These are the activations of a small neural network, seen along a few directions. Each row is one input.
In each table, some parts of the input vary, and every possible input appears once, in random order.
A made-up example of a description, with smaller parts first: ring(8) and (point or line(11) or (values(3) and line(4))).
Shared parts are said once, and a part with two or three values counts as separate values.

Table:
R1: [.15,.01,.10,.12,.04,-.11,-.07,.05,-.08,-.43,.24,-.10]
R2: [-.02,-.09,-.12,.06,.31,.05,.01,.01,-.05,-.21,.24,.07]
R3: [-.14,-.13,.06,.00,.17,-.06,.10,-.04,.17,.28,.14,.10]
R4: [-.08,-.09,-.06,-.19,-.45,-.05,.00,.04,-.03,-.06,.08,-.04]
R5: [.20,.17,.01,-.15,.13,.35,.04,-.07,-.04,-.17,.07,.15]
R6: [.15,.07,.07,-.14,.29,.29,.26,-.01,.01,.05,-.16,.09]
R7: [-.04,-.08,-.05,-.03,.01,.01,-.06,.08,.17,.06,.37,.09]
R8: [-.09,-.17,.04,-.14,-.32,-.09,.16,.04,-.07,.24,-.13,-.08]
R9: [-.15,.01,.01,-.05,.11,-.04,.03,.01,.09,.18,.22,.04]
R10: [-.02,-.03,-.05,-.03,-.02,.10,-.16,.09,.20,-.06,.45,-.06]
R11: [.02,.54,-.34,.39,.03,.16,-.10,-.25,.06,.43,-.65,.14]
R12: [-.09,-.19,-.01,.11,.49,.05,.15,.09,-.08,.01,-.02,.01]
R13: [-.05,-.15,-.13,-.06,-.23,.09,.04,-.01,-.16,-.43,.05,-.17]
R14: [-.24,.13,-.51,.42,.41,-.19,-.18,-.15,-.03,.37,-.49,.07]
R15: [.10,.22,.08,-.26,-.22,.24,-.13,-.05,.30,.04,.28,.00]
R16: [-.13,.07,-.54,.18,-.20,-.40,-.14,-.16,-.23,.23,-.91,-.09]
R17: [-.09,-.18,.02,-.17,-.37,-.04,.03,.08,-.10,.16,-.06,-.13]
R18: [.06,-.02,.22,.05,-.22,-.20,-.16,.03,.17,-.01,.25,.05]
R19: [.05,-.12,.25,.16,.28,-.19,.13,.05,-.16,-.08,-.13,-.04]
R20: [-.05,-.20,-.02,.09,.42,.09,.01,.02,-.11,-.04,.07,.06]
R21: [.11,-.03,.18,.10,.16,-.22,.07,.01,-.23,-.13,.01,-.01]
R22: [.11,.04,.16,.06,-.27,-.13,-.21,.10,.22,-.12,.35,-.06]
R23: [-.07,.22,.22,-.19,-.05,.19,.08,-.02,.28,.32,-.04,.06]
R24: [.06,-.16,-.13,.08,.26,.14,-.13,.01,-.05,-.28,.31,.03]
R25: [-.08,-.18,-.10,-.08,-.12,-.04,.20,.00,-.31,-.18,-.20,-.02]
R26: [-.03,-.30,-.12,-.06,-.17,.05,.07,-.05,-.23,-.31,-.08,-.04]
R27: [-.09,.07,.33,.03,-.05,-.31,.06,.00,.16,.19,.02,-.05]
R28: [-.02,-.15,-.09,-.19,-.48,.03,-.08,.06,.03,-.11,.18,-.18]
R29: [.19,-.12,.11,.16,.10,-.12,-.05,.07,-.17,-.31,.12,.07]
R30: [.09,.14,.12,-.21,-.18,.24,-.06,-.02,.34,.11,.16,.12]
R31: [.04,.27,-.21,.51,.05,-.54,-.18,-.05,-.04,.26,-.65,-.08]
R32: [-.13,-.27,-.04,-.04,-.02,-.01,.26,.07,-.27,-.10,-.34,-.12]
R33: [.15,.18,.04,-.19,.20,.28,.16,-.07,-.07,-.02,-.06,.12]
R34: [-.01,.20,.19,-.22,-.09,.22,-.03,-.02,.22,.27,.05,.06]
R35: [-.05,.10,.30,.04,-.10,-.24,-.08,.10,.07,.12,.11,-.05]
R36: [.20,.21,.02,-.16,.11,.40,-.02,-.04,.04,-.28,.14,-.02]
Question: The inputs of R24 and R13 match in every part but one. If R3 is changed in the same way as R24 into R13, which row does it become?
Answer: R8
Question: What is each input in this table made of?
Answer: values(4) and (point or (values(2) and line(4)))
Question: Which other rows does R30 become when the values(4) part takes its other values? List them by row number.
Answer: R4, R7, R18
Question: Which other rows agree with R33 in the values(4) part? List them by row number.
Answer: R5, R6, R11, R15, R23, R30, R34, R36

Table:
R37: [.02,.11,.06,.02,.15,.04,-.07,.03,.16,-.08,.36,.04]
R38: [.10,-.07,.17,-.17,.08,.14,.18,.04,-.09,-.19,.22,.04]
R39: [-.03,.04,-.33,.03,-.01,.05,-.04,-.14,-.04,.08,-.25,.01]
R40: [-.10,-.17,.13,-.07,-.10,.01,.04,.10,.06,.02,.29,-.02]
R41: [-.05,.05,.15,-.08,-.24,.00,-.07,.02,.08,-.11,.23,-.07]
R42: [.15,.00,.08,.02,.15,.00,-.05,.05,.04,-.18,.33,.01]
R43: [-.01,.14,-.11,.29,.26,-.14,-.07,-.06,-.01,.12,-.13,.03]
R44: [-.11,.15,-.10,.01,.17,.00,.16,-.04,-.10,.13,-.24,.08]
R45: [-.09,.13,-.05,.09,-.14,-.22,-.05,-.10,-.01,.11,-.27,-.11]
R46: [.06,-.30,.14,-.11,-.08,-.04,.04,.14,-.02,-.13,.22,-.04]
R47: [-.09,.22,-.09,.03,-.15,-.23,-.04,-.05,.02,.15,-.24,-.13]
R48: [-.05,.09,.12,-.17,-.23,-.02,-.06,.04,.13,-.07,.24,-.05]
R49: [-.13,.08,-.04,.05,.20,.05,.14,-.06,-.12,.07,-.28,.06]
R50: [-.17,-.10,-.07,.14,-.01,-.17,.02,.05,-.06,.25,-.22,-.06]
R51: [.03,.03,.09,.08,.15,.06,-.08,.00,.12,-.10,.36,.06]
R52: [.04,.09,-.08,.28,.26,-.13,-.10,-.03,-.08,.04,-.16,.00]
R53: [-.05,.00,-.03,.11,.17,.04,.17,-.03,-.20,-.01,-.30,.05]
R54: [.08,-.07,-.04,-.11,-.11,.23,-.03,.02,-.01,-.20,.18,-.03]
R55: [.11,.40,.12,-.03,-.13,.16,-.07,-.08,.48,.71,-.33,.08]
R56: [-.01,.03,.13,-.21,.07,.18,.15,.06,.01,-.07,.28,.14]
R57: [.08,-.07,.16,-.10,-.22,-.07,-.06,.04,.00,-.24,.15,-.10]
R58: [.05,-.03,-.10,-.16,-.12,.23,-.04,.01,.04,-.13,.22,.07]
R59: [-.11,-.11,.10,-.14,-.09,-.05,.05,.08,.10,.06,.32,-.03]
R60: [.05,-.10,-.24,.11,-.03,.05,-.03,-.09,-.15,-.08,-.32,-.02]
R61: [.13,-.15,.18,-.14,.08,.15,.18,.07,-.09,-.27,.16,.01]
R62: [.02,-.21,.12,-.12,-.10,-.04,.06,.13,-.01,-.05,.28,-.03]
R63: [-.01,-.08,.01,.07,.20,.00,.15,-.06,-.21,-.10,-.33,.02]
R64: [.10,.01,-.07,.28,.24,-.18,-.09,-.04,-.12,-.04,-.20,.09]
R65: [.07,.01,.14,-.14,-.24,-.03,-.05,.09,-.01,-.16,.20,-.06]
R66: [-.08,.17,-.12,.22,.30,-.12,-.11,-.07,.07,.14,-.11,.04]
R67: [-.22,-.04,-.10,.09,.01,-.18,.02,.03,.01,.28,-.20,-.04]
R68: [-.02,.01,-.08,-.18,-.10,.27,-.06,.02,.10,-.10,.23,.05]
R69: [.02,.00,.15,-.19,.08,.16,.17,.02,-.02,-.12,.26,.08]
R70: [.14,-.09,.13,.07,.15,.01,-.07,.04,.02,-.25,.27,.03]
R71: [-.03,-.23,-.06,.07,.01,-.26,.02,.03,-.14,.07,-.27,-.05]
R72: [.00,.08,-.07,.10,-.16,-.22,-.04,-.04,-.08,.04,-.28,-.11]
R73: [.11,-.17,-.04,-.11,-.11,.20,-.02,-.01,-.02,-.29,.14,.03]
R74: [.03,-.01,-.27,.05,-.02,.07,-.04,-.06,-.14,.02,-.28,-.03]
R75: [.17,.23,.32,-.28,-.19,.35,-.12,-.01,.51,.46,.24,.14]
R76: [-.11,.09,-.31,.08,-.02,.08,-.03,-.15,.02,.11,-.24,.00]
R77: [-.08,-.16,-.09,.08,.00,-.20,.02,.07,-.12,.16,-.24,-.05]
R78: [.01,-.01,-.02,.13,-.14,-.22,-.07,-.05,-.10,-.04,-.32,-.12]
Question: The inputs of R67 and R59 match in every part but one. If R72 is changed in the same way as R67 into R59, which row does it become?
Answer: R65
Question: The inputs of R55 and R75 match in every part but one. If R60 is changed in the same way as R55 into R75, which row does it become?
Answer: R73
Question: What is each input in this table made of?
Answer: values(2) and (point or (line(4) and values(5)))
Question: A walk changes only the line(4) part. It starts at R57 and steps to R65. List the rest of the walk in order.
Answer: R41, R48
